Each row below is a small network's average activation on inputs in which a field has the value named, seen along a few directions.
Related values have similar rows: they may be neighbours, one step apart, or belong to one group.
In the rows, zero is written as 500.
Random noise pushes rows far along 10 fixed directions. That doesn't count. These rows show it; they differ only by the noise:
[492 445 463 506 637 453 642 368 346 598 682 531 467 805 556 814 218 231
 380 609 475 520 583]
[566 498 570 423 451 401 351 480 719 287 369 646 510 437 605 223 773 812
 559 417 356 548 463]
[491 746 664 431 349 706 473 761 604 391 333 432 454 486 569 449 589 600
 465 502 518 424 423]
[397 574 642 440 287 416 342 536 530 742 565 446 317 579 632 647 400 529
 628 531 606 441 489]
[538 618 407 764 483 442 499 517 335 579 377 475 539 779 470 498 183 408
 388 574 497 395 645]
[466 650 552 524 577 628 466 641 486 485 625 431 553 260 472 374 442 488
 522 466 358 421 305]
[555 577 585 327 638 626 439 461 580 375 694 534 322 654 582 499 146 412
 302 616 352 625 531]
[453 576 554 414 609 398 306 457 472 451 656 675 554 616 514 463 343 713
 394 559 246 192 411]
[519 695 652 413 530 428 485 472 683 283 539 634 573 273 337 271 652 769
 621 427 337 369 274]
[437 493 526 539 423 412 415 540 497 634 535 471 472 463 628 523 537 507
 620 468 479 491 452]
[564 695 687 345 457 694 604 596 656 301 457 533 475 419 449 448 703 610
 480 463 543 489 377]
[454 556 525 552 532 321 611 450 546 500 585 515 518 428 479 548 487 412
 679 476 397 547 394]


Values of Kati:
m8: [544 492 229 523 654 675 508 674 422 291 539 537 608 555 605 428 385 456
 164 535 299 444 596]
m11: [628 353 284 476 623 676 694 503 458 361 601 558 512 633 547 569 566 385
 194 488 548 651 710]
m10: [630 507 469 436 479 805 606 534 463 393 537 531 460 588 404 524 502 451
 299 527 755 479 530]
m6: [659 391 441 501 441 505 584 353 587 477 506 690 525 442 317 391 859 691
 463 362 748 475 559]
m4: [611 469 382 686 542 458 418 413 492 540 440 617 552 533 372 248 590 674
 476 424 596 477 571]
m14: [584 278 505 271 782 594 657 409 562 249 604 688 411 873 711 684 652 348
 199 601 428 707 625]
m7: [488 387 517 252 515 582 414 512 718 313 492 511 317 635 777 509 411 491
 429 605 419 807 626]
m1: [410 373 544 377 605 610 754 443 469 378 446 380 642 393 393 753 615 339
 573 539 491 510 429]
m12: [326 580 414 400 511 353 406 733 636 539 841 637 321 552 661 633 471 534
 667 568 364 310 390]
m5: [482 798 596 613 366 276 412 654 692 525 448 684 374 569 358 317 590 762
 695 456 596 190 425]
m9: [570 539 547 269 511 637 319 720 682 294 352 449 298 689 749 387 347 510
 261 615 318 666 690]
m13: [589 120 276 572 648 651 617 485 246 545 401 442 603 627 690 660 655 266
 252 500 607 744 709]
m2: [448 582 566 474 228 169 440 381 475 682 326 572 485 705 330 678 571 711
 621 562 696 225 569]
m3: [413 711 614 474 400 426 701 659 522 584 675 454 393 490 497 761 605 376
 701 483 689 454 339]
Kati is arranged as 4 separate groups.
Q: List the group mates of m11, in the order listed.
A: m8, m6
Q: List the group mates of m7, in the order listed.
A: m10, m1, m12
Q: List the group mates of m9, in the order listed.
A: m13, m2

Values of Luki:
t7: [477 630 510 563 443 312 705 416 587 438 517 567 464 552 372 569 472 459
 727 494 551 499 454]
t15: [479 701 391 597 580 825 666 840 406 373 453 406 642 500 473 541 407 361
 322 533 421 323 452]
t9: [476 895 561 586 297 477 408 801 593 566 515 434 349 409 387 376 399 614
 565 507 607 285 462]
t10: [660 415 425 490 439 686 626 527 479 452 434 478 458 670 674 560 685 382
 340 454 651 722 647]
t11: [433 129 408 491 647 608 565 250 258 511 418 412 789 438 508 663 523 377
 422 483 387 561 520]
t12: [574 362 519 598 586 443 466 291 372 585 493 547 621 531 383 433 440 496
 467 477 534 449 511]
t14: [615 580 458 613 602 446 487 508 522 504 610 628 400 624 447 353 351 508
 445 516 514 522 523]
t13: [441 699 688 360 471 437 511 523 564 555 641 545 407 472 375 614 444 574
 615 575 559 312 359]
t2: [431 590 524 430 510 473 468 551 547 399 460 503 550 406 393 485 470 602
 485 537 383 382 441]
t5: [568 419 410 467 667 527 418 600 607 343 698 627 404 572 714 374 554 553
 433 496 352 612 498]
t1: [422 588 607 566 485 337 633 399 500 564 476 544 502 670 448 654 479 421
 575 517 546 471 495]
t6: [639 428 345 597 602 478 509 295 473 528 659 619 485 530 307 367 322 494
 397 495 593 511 640]
t3: [629 421 532 245 556 601 366 371 640 490 789 525 243 435 591 411 429 511
 368 509 549 761 561]
t8: [527 503 517 483 564 631 578 579 477 447 468 487 502 553 496 521 573 466
 443 537 549 475 508]
t4: [589 539 326 624 584 508 567 648 506 279 366 555 624 485 589 300 689 486
 386 424 317 569 512]
Luki is arranged as a line.
Q: Going along Luki from t10 by way of its neighbour t4, in what order are t7, t11, t12, t2, t3 met?
A: t3, t2, t11, t7, t12
Q: Name the neighbours of t13, in listed order.
A: t14, t8
Q: What is the length, in steps, of the shortest route from t1 to t6?
A: 9
